A small network was shown many inputs. Here are its activations along a few directions, one row for each input.
In each table, some parts of the input vary, and every possible input appears once, in random order.
A made-up example of a description, with smaller parts first: one of 4 places along a line, together with either a single point or one of 9 places around a ring or (one of 2 separate values, together with one of 5 places around a ring).
Shared parts are said once, and a part with two or three values counts as separate values.

Other details of the inputs shift rows strongly along two fixed directions, in all tables alike. That doesn't count.
To show where, the next rows are all for the same input, with only those details redrawn:
[-14 -19  23   7 -14  26  13   9   6  13  -5]
[13 17 -4 -4  3 -9 10  7 -8  0 -3]
[ 14  10   0  -3  -3 -11   7   6  -6   0  -2]
[ 32 -13   9  -4 -30 -42 -18   0   1  -4   5]
[ 10  29 -11  -4  15  -2  19   9 -12   1  -6]
[-15   9   7   3   9  32  28  12  -3  11  -9]
[ 10  47 -22  -7  30   0  28  10 -18  -1  -7]

A family of inputs:
row 1: [ 28 -19   1 -16 -25 -38 -22  -3 -11  -5   1]
row 2: [-36 -16   0   8  11  42   1  -1   3   5 -10]
row 3: [-14 -19  23   7 -14  26  13   9   6  13  -5]
row 4: [  3  39 -36 -13  37   1  13  -6   3 -10  -2]
row 5: [-35 -15   5  11  13  38   3  -1  -4   9  -4]
row 6: [ -2  -3  -2   0  -1 -14 -17 -10   7   4  13]
row 7: [ 25 -18  -2   4 -19 -33 -28 -11  17 -19   3]
row 8: [ 14 -17  11 -16 -27 -23 -12  -4   7   8   8]
row 9: [-32 -30  20   7  -4  35   1  -1  -2   4   1]
row 10: [  0  29 -14 -10  21  -9   4  -6  -7  -5  11]
row 11: [ 17  20 -20   6   9 -27 -17  -5   1 -14   2]
row 12: [-33 -23  10   7  -5  32  -5  -5  21  13   2]
row 13: [ -6 -13  18  12 -10   2  -7  -2   4  -4   8]
row 14: [  2 -18  12  16 -13 -15 -22  -6   7  -2   9]
row 15: [  9 -26  -6  -4 -10 -13 -22 -11   7 -16  -4]
Question: The inputs of row 2 and row 12 match in every part but one. If row 15 is changed in the same way as row 2 into row 12, which row does it become?
Answer: row 4
Question: Describe the family of inputs behind these rows.
Answer: one of 3 separate values, together with either a single point or one of 4 places along a line
Question: List by row number the other rows that have the choice among 3 separate values in common with row 13.
Answer: row 3, row 7, row 11, row 14
Question: Change only the choice among 3 separate values in row 1. List by row number the other rows that result.
Answer: row 3, row 8

A family of inputs:
row 16: [-17 -21  27   8 -16  26   9   5  12  18  -2]
row 17: [  5  17  -6  -5   6  -3  10   8 -11   4  -3]
row 18: [  8  -2  -7  -4   0 -18 -14  -8  -4  -8   5]
row 19: [-16 -46  38   6 -36  20  -3   4  10  12   2]
row 20: [-10 -22   7  -7 -12  19   3   1   7   8  -7]
row 21: [  6 -41  31   9 -38  -6 -12   1  14   5   2]
row 22: [-1 -4 12  1 -6  6 10  4  2  6  2]
row 23: [  5 -12   0   1 -11 -17 -18  -7   5  -2   5]
row 24: [-22  23   4   2  24  39  35   9  -4  12  -6]
row 25: [ 35  14 -11  -9  -9 -46 -10   1  -9  -5   5]
row 26: [ 26  14 -17  -6  -2 -46 -25  -9   1 -12   9]
row 27: [ 29   8 -17 -10   2 -45 -24 -11 -10 -15   8]
row 28: [ 23  33 -16  -8  13 -23   9   4 -10  -1   1]
row 29: [ -3 -13  14   1 -16   4  -2   4   0   8  -2]
row 30: [-10 -20  19   7 -15  19   6   8   2   7  -5]
row 31: [-27  20 -13   2  32  36  21   3  -7   8  -8]
row 32: [ 23  46 -24 -14  22 -27   8   3 -23 -11   0]
row 33: [ 41   5  -1  -3 -18 -52 -19  -4  -1 -11   5]
row 34: [-14  23 -15  -1  28  17  14  -1  -7  -2  -1]
row 35: [-13  23 -18   3  29  19  15   1  -6  -4  -6]
row 36: [-17 -46  23  12 -24  16 -16  -5  14   3  -1]
row 37: [-25  16 -12   5  34  40  21   3  -8   2 -11]
row 38: [-13  11  -7   6  17  17   5   0   4  -3  -3]
row 39: [-17 -23  14   7 -11  17  -8  -5  13   3   7]
row 40: [-30  23 -10   4  34  40  26   3  -2   4  -3]
row 41: [-11  -3  -1   4   3   7  -2  -2   6   3   2]
row 42: [-13  24 -17   5  29  19  15   1  -2  -3  -5]
row 43: [  1   7 -10 -14   8   6  10   0  -5  -2  -6]
row 44: [ -1  24 -16  -3  21  -3   3  -3  -2  -7   3]
row 45: [-14 -31  26  11 -21  24   8   8   9  10  -4]
row 46: [ 17  38 -31  -3  25 -21  -2  -5  -7 -15   2]
row 47: [ -6 -16  18   2 -14  11   9   6   2   8   2]
row 48: [ 12   6 -11  -1  -2 -24 -17  -7   4  -6   8]
row 49: [ 34  -5   2  -4 -24 -45 -23  -2  -5 -12   2]
row 50: [ 12 -35  10  -6 -30 -13 -18  -4   9  -5  -4]
row 51: [  3 -35  12   2 -23 -13 -26  -8   7   2   5]
Question: Describe the family of inputs behind these rows.
Answer: one of 3 separate values, together with either a single point or one of 5 places along a line or one of 6 places along a line
Question: The inputs of row 32 and row 49 match in every part but the choice among 3 separate values. If row 19 is changed in the same way as row 32 into row 49, which row does it become?
Answer: row 30
Question: Change only the place on the line of 6 in row 39. List by row number the other rows that result.
Answer: row 18, row 27, row 34, row 40, row 44
Question: List by row number the other rows that have the choice among 3 separate values in common with row 31.
Answer: row 16, row 17, row 20, row 23, row 25, row 26, row 28, row 29, row 41, row 48, row 51
Question: Change only the choice among 3 separate values in row 24. List by row number the other rows that result.
Answer: row 16, row 33
